Each row below holds a small network's activations on one input, seen along a few directions.
Each table varies a few parts of the input and shows all the possible inputs, shuffled.
A made-up example of a description, with smaller parts first: one of 2 separate values, together with either a single point or one of 9 places around a ring or (one of 6 places along a line, together with one of 8 places around a ring).
Shared parts are said once, and a part with two or three values counts as separate values.
(in the rows, 128 means zero)

Other details of the inputs vary at random and push rows far along two fixed directions, the same in every table; ignore that.

A family of inputs:
x1: [126 125 134 144 134 129 121 134 122 133 122 124 134 133 122 130]
x2: [124 122 132 142 135 130 122 133 124 131 122 124 136 132 124 129]
x3: [126 125 134 144 134 129 121 134 122 133 122 123 135 133 122 130]
x4: [137 120 126 137 129 126 124 135 139 131 124 129 142 142 121 119]
x5: [135 155 121 113 122 125 123 126 127 122 139 126 115 115 133 134]
x6: [130 144 116 105 122 130 130 120 133 118 140 131 118 112 139 129]
x7: [123 114 128 137 134 132 123 129 129 127 120 127 138 130 126 127]
x8: [124 110 126 134 130 128 124 129 132 125 116 131 137 130 125 126]
x9: [124 110 126 134 130 128 124 129 131 125 117 130 137 130 125 126]
x10: [135 155 121 113 123 125 123 126 126 122 139 126 115 115 133 134]
x11: [135 157 122 115 123 127 123 127 126 124 140 124 114 115 133 134]
x12: [134 148 118 107 120 126 127 123 130 119 138 130 115 114 134 132]
x13: [137 120 126 137 130 126 124 135 139 131 124 129 143 142 121 119]
x14: [126 112 127 135 129 127 123 130 130 126 117 130 136 131 124 127]
x15: [103  98 171 109 116 129 218 102 115 166 157 146  98 166 145 112]
x16: [129 150 121 110 124 132 129 123 129 121 143 128 116 114 138 130]
x17: [126 112 127 135 129 127 123 130 131 126 117 130 136 131 124 127]
x18: [129 119 130 139 130 125 123 132 125 130 117 127 134 133 121 130]
x19: [128 124 133 143 133 127 121 134 123 133 120 123 134 133 121 131]
x20: [124 118 130 140 135 132 123 131 127 129 121 126 137 130 125 128]
x21: [129 119 131 139 130 125 123 132 126 130 117 127 134 133 121 130]
x22: [124 122 132 142 134 130 121 133 125 131 121 124 135 132 123 129]
x23: [129 146 119 107 124 131 131 121 131 119 142 129 117 114 139 129]
x24: [134 148 118 107 120 126 127 123 130 119 139 130 115 114 134 132]
Each input here is: one of 2 separate values, together with either a single point or one of 11 places around a ring.
- Changing only the choice among 2 separate values turns x12 into x24. The same change can be made to x22. Which row results? => x2
- Change only the choice among 2 separate values in x7. List by row number the other rows that result. => x23
- Change only the choice among 2 separate values in x6. List by row number the other rows that result. => x15

A family of inputs:
x25: [ 96  56 159 160 131 134 165 139 114 145 112 150 168 175 116 107]
x26: [122  72 174 175 121 112 152 143 125 167  98 130 130 189 102 114]
x27: [ 86  61 163 166 129 116 160 146 113 144 101 155 149 174 113 105]
x28: [113 177 145  84 116 126 201 103 101 156 186 126  68 116 161 130]
x29: [ 80  70 163 169 140 129 162 149 117 147 107 152 159 177 123  98]
x30: [112  81 173 185 143 127 154 138 112 176 115 122 148 178 116 116]
x31: [140 170 127 117 116 129 122 139 141 130 154 122 111 130 134 114]
x32: [ 84  66 174 180 155 146 150 130 108 164 117 124 147 165 129 122]
x33: [142 178 145  67 103 111 213  85 102 155 174 133  61 130 150 139]
x34: [117 170 149  78 106 115 206  97  97 157 175 130  55 119 154 137]
x35: [159 158 104 131 127 133  82 149 159 110 139 122 148 131 114 120]
x36: [119 133 103 130 119 108  86 154 130  92 101 144 142 108 118 128]
x37: [119  73 175 178 129 111 154 133 108 174  96 125 133 178 106 129]
x38: [140 139 113 115 136 126 101 118 112 112 113 115 120  98 123 159]
x39: [ 90  56 162 161 120 104 160 144 111 144  90 157 140 174 108 115]
x40: [112 138 104 134 129 121  87 156 132  95 112 141 153 110 125 119]
x41: [115 141 111 146 135 151  77 145 150 100 120 122 142 100 136 127]
x42: [140 141 113 120 140 131  99 120 113 111 118 114 125  96 126 154]
x43: [121 136 113 139 139 135  73 134 123 108 117 115 132  94 127 147]
x44: [121 139 105 134 149 159  80 134 141  96 117 117 149  95 134 136]
x45: [156 162 105 133 134 139  81 152 162 110 140 119 155 134 118 118]
x46: [144 185 140  89 124 132 175 116 127 151 190 131 106 139 147 119]
x47: [152 177 140  87 114 121 172 113 123 147 180 135  96 134 139 126]
x48: [146 182 142  84 115 126 182 112 123 154 192 136  96 137 145 121]
x49: [156  91  68 102 127 122  99 111 175  95  99 134 155 102 133 118]
x50: [124 132 114 133 129 124  75 131 120 109 105 118 123  97 121 157]
x51: [112 181 144  87 123 131 199 106 104 154 187 123  75 118 166 127]
x52: [121 133 111 143 125 139  76 140 146  97 112 126 132  97 127 134]
x53: [169 151 104 126 115 115  82 146 155 105 121 128 134 129 106 134]
x54: [117 140 113 140 142 140  77 135 123 111 125 115 136  95 133 143]
x55: [137 130  95 119 117 120  85 147 130  86 107 139 154 103 118 135]
x56: [137 174 127 119 123 136 121 142 144 129 155 119 117 132 137 111]
x57: [127 132 105 130 139 148  78 129 137  93 109 122 138  92 124 143]
x58: [126 140  95 125 133 140  85 151 136  89 121 133 171 107 128 123]
x59: [163 155 104 130 124 127  80 148 158 106 133 124 143 129 110 124]
x60: [131 127 106 124 130 136  78 127 134  93  96 124 129  94 119 153]
x61: [118 136 111 145 129 145  76 142 147  99 118 125 138  97 131 130]
x62: [ 91  54 169 169 148 153 158 122 119 152 107 134 147 163 121 120]
x63: [131 151 112 125 155 148 100 125 119 113 135 107 141  98 139 143]
x64: [118 167 149  75 102 110 205  96  97 157 168 131  53 120 150 142]
x65: [132 131  96 121 122 127  86 148 132  87 114 138 160 104 120 130]
x66: [124 131 111 141 120 133  76 138 144  97 105 128 127  97 124 139]
x67: [143 166 128 116 112 123 121 138 139 127 148 123 106 129 129 118]
x68: [146 165 130 113 106 116 125 135 137 129 143 125  99 129 129 122]
x69: [120  16 130 139 137 128 174 103 159 148  98 143 165 170 126  95]
x70: [133 147 112 122 148 142 102 122 116 114 133 111 135  96 134 145]
x71: [146  94  70 106 134 133 101 113 179  97 111 126 168 103 136 108]
x72: [123 134 115 136 133 129  77 131 121 109 111 117 126  96 125 152]
x73: [127  74 163 178 146 118 167 120 101 171  95 122 145 176 105 129]
x74: [137 142 111 123 146 137  95 122 116 110 123 111 133  95 128 150]
x75: [134 175 152  85 100 114 184 106 112 154 175 132  68 131 150 130]
x76: [134 188 143  72 116 127 216  89 106 158 195 129  75 130 161 126]
x77: [131 130 106 128 134 141  78 128 135  92 101 123 132  93 122 148]
x78: [105  47 160 153 119 115 165 137 110 143  94 154 152 174 107 121]
x79: [112  24 132 141 145 139 176 106 164 148 106 134 177 172 132  87]
x80: [168 154 104 129 119 120  80 147 156 105 126 126 138 128 108 129]
x81: [157 173 141  81 104 109 174 111 120 147 168 138  86 135 135 135]
x82: [124 129 111 137 116 127  76 137 143  97  99 128 124  98 121 144]
x83: [158  90  67  99 124 117  99 111 174  95  94 137 150 102 131 123]
x84: [125 186 152  89 115 132 189 111 117 157 193 127  81 135 163 119]
x85: [117  84 162 183 161 135 169 126 107 174 112 116 161 179 118 118]
x86: [137  76 171 174 138 116 160 135 115 173 109 133 150 187 100 122]
x87: [131 178 152  86 105 120 185 107 114 155 183 131  73 131 153 126]
x88: [152 160 109 130 139 123 114 122 118 124 125 111 133 111 123 140]
x89: [101  71 166 183 148 123 162 131  97 172 101 119 137 162 112 128]
- Changing only one part turns x37 into x84. The same change can be made to x64. Which row results? => x51
- Changing only one part turns x49 into x71. The same change can be made to x34. Which row results? => x28
- What do these inputs look like to the network? => one of 5 places along a line, together with either a single point or (one of 2 separate values, together with one of 6 places along a line)
- Start at x27 and move only the place on the line of 6, one step at a time. The first step leads to x52. Which rows follow, in order? => x43, x89, x87, x67
- Start at x82 and move only the place on the line of 5, one step at a time. The first step leads to x66. Which rows follow, in order? => x52, x61, x41

A family of inputs:
x90: [ 87 128 177 132 128 135 182 123  89 158 153 133  99 150 141 127]
x91: [136 173 129 117 115 130 124 143 132 118 151 135 117 129 129 124]
x92: [120 126 178 143 135 139 189 120 121 183 168 124 117 180 135 111]
x93: [ 82  64 185 157 131 146 197 128 129 170 139 146 133 188 135  93]
x94: [118 118 138 122 116 133 154 132 138 129 139 143 130 147 131 110]
x95: [140 169 127 112 103 115 122 141 133 119 148 138 106 126 128 127]
x96: [130 122 103  82 111 119 133 103 135 104 123 142 104 100 137 141]
x97: [124 131 107  90 126 141 136 103 133 105 138 135 120  96 146 136]
x98: [125  79 133 169 151 123 126 125 117 144  84 117 154 140 112 135]
x99: [144 160 114 108 135 144 130 117 151 127 160 116 126 118 148 115]
x100: [126  89  99 133 134 127  94 124 136 104  91 130 149 103 123 141]
x101: [123 162 130 117 112 117 112 132 107 117 132 129  97 103 131 147]
x102: [115 133 106  97 136 144 130 108 131 106 143 131 126  93 150 133]
x103: [110 142 162 129 122 133 172 138 118 151 163 140 112 162 135 109]
x104: [133 177 128 118 140 132 125 124 104 136 154 106 112 109 137 146]
x105: [128 139 108  92 128 150 129 117 159 110 158 134 132 112 154 108]
x106: [141 136  99  86 116 124 129 121 154 106 139 142 134 117 142 114]
x107: [144 166 127 107  99 109 123 139 136 114 141 142 100 129 120 129]
x108: [148  80  97 181 152 115  52 143 134 110  46 108 172 115  88 150]
x109: [112 147 118 101 114 122 129 121 117 110 131 137 106  96 142 138]
x110: [142 125 109 128 133 120 111 118 125 123 108 115 126 107 124 144]
x111: [130 153 113  98 107 119 131 134 142 110 143 143 119 118 138 117]
x112: [124  96 102 158 129 115  56 147 129  93  65 127 151 101 101 148]
x113: [161 152 107  99 114 117 133 118 147 126 144 125 118 123 133 121]
x114: [130 156 112 108 141 138 134 109 120 125 146 112 117 101 145 138]
x115: [121 179 132 120 124 143 119 142 136 122 161 128 113 123 141 120]
x116: [127 143 144 134 116 117 139 144 125 134 136 141 122 149 122 119]
x117: [154 101  80 125 124 117  64 141 167  86  86 133 167 116 109 125]
x118: [151 137 122 115 128 132 146 118 143 135 143 124 133 139 131 114]
x119: [152 183 120 122 134 130 120 136 130 135 163 115 128 128 130 126]
x120: [111 143 123 106 119 136 132 120 118 111 135 133 111 101 141 137]
x121: [111 133 113  98 137 155 130 103 137 108 147 129 119  89 158 133]
x122: [157 165 129 126 124 115 131 134 129 142 145 124 124 139 121 126]
x123: [132 104 119 110 125 137 143 120 151 119 134 140 148 141 134 107]
x124: [130 142 155 129 134 130 159 117  99 156 144 116 109 139 129 142]
x125: [126 154 118 112 143 148 130 105 127 126 148 109 113  97 152 139]
x126: [101 146 122 109 128 139 130 124 115 114 143 129 114  99 146 133]
x127: [157 158 106 100 120 119 136 119 145 126 143 127 123 123 136 118]
x128: [119  77 152 158 148 136 162 113 113 157 106 120 141 154 121 130]
x129: [120 110 125 104 129 140 161 117 146 129 153 141 139 142 145 101]
x130: [137 113 145 162 138 116 117 134 104 151 106 113 131 136 109 147]
x131: [ 79 109 164 124 129 149 178 111 111 146 148 136 102 132 152 123]
x132: [117 165 133 117 118 119 120 132 104 119 133 130 102 106 134 144]
x133: [127 107 158 164 144 118 140 131  98 161 109 117 133 150 112 141]
x134: [170 170 119 111 111 107 118 133 137 129 141 125 110 130 114 134]
x135: [120  70 136 209 144 113  53 165 112 117  44 121 168 137  79 148]
x136: [142 116  97 139 116 112  69 154 154  93  90 135 152 119 104 127]
x137: [157 128 133 157 129 113 113 143 131 146 119 120 144 152 105 128]
x138: [162 180 121 118 125 127 122 133 133 132 155 118 125 130 124 129]
x139: [ 59  66 225 169 137 146 224 117  84 196 141 138 103 197 138 116]
x140: [129 176 130 125 143 142 113 122 111 134 152 101 111 104 141 148]
x141: [150 100 125 183 147 111  67 151 114 129  68 108 154 128  86 155]
x142: [ 89  65 175 157 132 136 192 135 124 166 133 147 142 189 127  93]
x143: [144 131 101  82 108 122 132 117 155 108 143 142 125 118 142 116]
x144: [ 83  58 200 187 139 134 177 134  88 174 103 135 134 187 111 126]
x145: [168  95  91 171 141 112  52 152 159 108  64 113 181 132  88 129]
x146: [118  97 111 122 134 128 123 116 130 112 104 136 141 111 132 135]
x147: [149 161 105 108 134 134 128 123 145 125 155 118 133 121 139 115]
x148: [124  65 123 185 132 119  82 162 145 119  73 133 180 150  97 117]
x149: [113 110 120 136 121 120 105 132 120 112 103 132 128 107 124 140]
- Changing only one part turns x118 into x128. The same change can be made to x93. Which row results? => x131
- Changing only one part turns x137 into x130. The same change can be made to x119. Which row results? => x104
- What do these inputs look like to the network? => one of 2 separate values, together with one of 5 places around a ring, together with one of 6 places along a line
- Change only the choice among 2 separate values in x102. List by row number the other rows that result. => x129
- Change only the place on the ring of 5 in x131. List by row number the other rows that result. => x121, x125, x139, x140
- Change only the place on the line of 6 in x136. List by row number the other rows that result. => x93, x94, x111, x142, x148
